a =
[[116 119 130 129 131 121 126]
 [150 145 142 116 123 130 124]
 [115 117 137 128 130 118 127]
 [128 127 136 124 129 123 125]
 [112 116 117 128 129 125 126]
 [128 127 142 112 126 115 118]
 [137 134 141 113 124 121 120]
 [129 132 113 142 132 142 135]
 [141 139 131 123 125 134 128]
 [141 138 137 121 125 129 125]
 [116 120 120 135 133 128 129]]
a[0][0] => 116
a[1][0] => 150
a[8][2] => 131
a[3] => [128, 127, 136, 124, 129, 123, 125]
a[2][0] => 115
a[:, 1] => [119, 145, 117, 127, 116, 127, 134, 132, 139, 138, 120]
a[:, 2] => [130, 142, 137, 136, 117, 142, 141, 113, 131, 137, 120]
a[9][2] => 137
a[4][1] => 116
a[:, 5] => [121, 130, 118, 123, 125, 115, 121, 142, 134, 129, 128]
a[4][4] => 129
a[:, 6] => [126, 124, 127, 125, 126, 118, 120, 135, 128, 125, 129]
a[3][4] => 129
a[3][1] => 127
a[1][6] => 124
a[7] => [129, 132, 113, 142, 132, 142, 135]
a[7][4] => 132
a[8][6] => 128
a[10] => [116, 120, 120, 135, 133, 128, 129]
a[1][4] => 123
a[:, 4] => [131, 123, 130, 129, 129, 126, 124, 132, 125, 125, 133]
a[8] => [141, 139, 131, 123, 125, 134, 128]
a[8][1] => 139
a[:, 3] => [129, 116, 128, 124, 128, 112, 113, 142, 123, 121, 135]
a[1] => [150, 145, 142, 116, 123, 130, 124]
a[5][4] => 126
a[2][3] => 128
a[7][3] => 142

A =
[[124 141 122 133 144 121 118 125 136 143 116 117 110]
 [119 146 115 148 136 131 121 113 142 121 133 111 111]
 [126 118 137 126 136 117 131 129 129 138 119 133 136]
 [127 136 125 128 141 122 120 129 131 143 116 122 115]
 [123 138 125 133 148 117 119 125 137 147 113 118 112]
 [120 124 136 134 149 111 127 122 138 145 113 126 129]
 [129 137 121 129 126 134 124 128 128 125 131 123 119]
 [120 140 119 145 129 133 126 114 138 115 137 116 119]
 [130 142 121 123 143 122 115 134 129 150 112 120 106]
 [120 122 136 134 147 112 129 122 137 143 114 127 131]
 [115 139 121 153 137 127 126 108 145 118 134 113 120]
 [128 133 127 126 141 120 122 131 130 144 115 124 118]]
A[0,0] -> 124
A[8,8] -> 129
A[5,12] -> 129
A[6,10] -> 131
A[2,12] -> 136
A[11,9] -> 144
A[6,0] -> 129
A[7,2] -> 119
A[0,4] -> 144
A[9,5] -> 112
A[6,4] -> 126
A[:, 5] -> [121, 131, 117, 122, 117, 111, 134, 133, 122, 112, 127, 120]
A[0,10] -> 116
A[4] -> [123, 138, 125, 133, 148, 117, 119, 125, 137, 147, 113, 118, 112]
A[7] -> [120, 140, 119, 145, 129, 133, 126, 114, 138, 115, 137, 116, 119]
A[6] -> [129, 137, 121, 129, 126, 134, 124, 128, 128, 125, 131, 123, 119]
A[:, 10] -> [116, 133, 119, 116, 113, 113, 131, 137, 112, 114, 134, 115]
A[9,0] -> 120
A[4,2] -> 125
A[:, 4] -> [144, 136, 136, 141, 148, 149, 126, 129, 143, 147, 137, 141]
A[9,2] -> 136
A[1,0] -> 119
A[8,7] -> 134
A[10,0] -> 115
A[6,11] -> 123
A[:, 6] -> [118, 121, 131, 120, 119, 127, 124, 126, 115, 129, 126, 122]
A[5,7] -> 122
A[10,8] -> 145
A[8,10] -> 112
A[8,0] -> 130
A[10,2] -> 121
A[10,6] -> 126
A[3] -> [127, 136, 125, 128, 141, 122, 120, 129, 131, 143, 116, 122, 115]

M =
[[116, 134, 146, 112, 115, 149, 136, 113, 139, 111, 131, 112],
 [131, 111, 108, 127, 127, 112, 131, 144, 121, 125, 117, 137],
 [115, 101, 118, 111, 115, 114, 128, 137, 116, 108, 128, 136],
 [115, 151, 139, 152, 114, 139, 114, 118, 135, 145, 116, 135],
 [110, 153, 142, 146, 112, 145, 111, 118, 134, 150, 143, 137],
 [146, 140, 118, 123, 146, 119, 144, 112, 140, 129, 133, 124],
 [114, 105, 139, 107, 116, 133, 137, 128, 123, 100, 147, 113],
 [111, 152, 153, 148, 109, 144, 110, 114, 134, 143, 124, 136],
 [140, 140, 118, 123, 142, 118, 143, 117, 139, 130, 140, 122],
 [106, 110, 121, 109, 107, 117, 130, 138, 116, 111, 132, 142],
 [127, 142, 118, 134, 124, 117, 136, 120, 140, 135, 135, 140],
 [125, 155, 125, 152, 125, 122, 116, 124, 134, 153, 121, 144]]
M[0][0]: 116
M[6][10]: 147
M[3][6]: 114
M[0][9]: 111
M[10][5]: 117
M[9][4]: 107
M[11][2]: 125
M[0]: [116, 134, 146, 112, 115, 149, 136, 113, 139, 111, 131, 112]
M[8][8]: 139
M[7][7]: 114
M[9][1]: 110
M[11][3]: 152
M[9][6]: 130
M[4][9]: 150
M[10]: [127, 142, 118, 134, 124, 117, 136, 120, 140, 135, 135, 140]
M[11][9]: 153
M[4][11]: 137
M[:, 11]: [112, 137, 136, 135, 137, 124, 113, 136, 122, 142, 140, 144]
M[9][10]: 132
M[0][3]: 112
M[5][10]: 133
M[7][2]: 153
M[10][11]: 140
M[6][4]: 116
M[9][7]: 138
M[9]: [106, 110, 121, 109, 107, 117, 130, 138, 116, 111, 132, 142]
M[:, 4]: [115, 127, 115, 114, 112, 146, 116, 109, 142, 107, 124, 125]
M[11][10]: 121
M[:, 8]: [139, 121, 116, 135, 134, 140, 123, 134, 139, 116, 140, 134]
M[4][0]: 110
M[0][11]: 112
M[1][8]: 121
M[3][11]: 135
M[3][8]: 135
M[2][7]: 137
M[:, 3]: [112, 127, 111, 152, 146, 123, 107, 148, 123, 109, 134, 152]

B =
[[136 132 130 140 128 121]
 [129 117 137 134 133 117]
 [138 141 114 105 141 125]
 [133 145 116 113 132 134]
 [135 120 135 128 123 114]
 [126 116 142 148 118 130]
 [136 139 117 114 136 120]
 [120 129 128 132 118 139]]
Rows and columns are counted from 0.
row 0 col 0 => 136
row 6 col 3 => 114
row 2 col 5 => 125
row 5 col 4 => 118
row 7 col 4 => 118
row 4 col 4 => 123
row 0 col 4 => 128
row 2 col 2 => 114
row 0 col 2 => 130
row 3 col 5 => 134
row 4 col 1 => 120
row 3 col 3 => 113
row 5 col 0 => 126
row 4 col 0 => 135
row 2 col 0 => 138
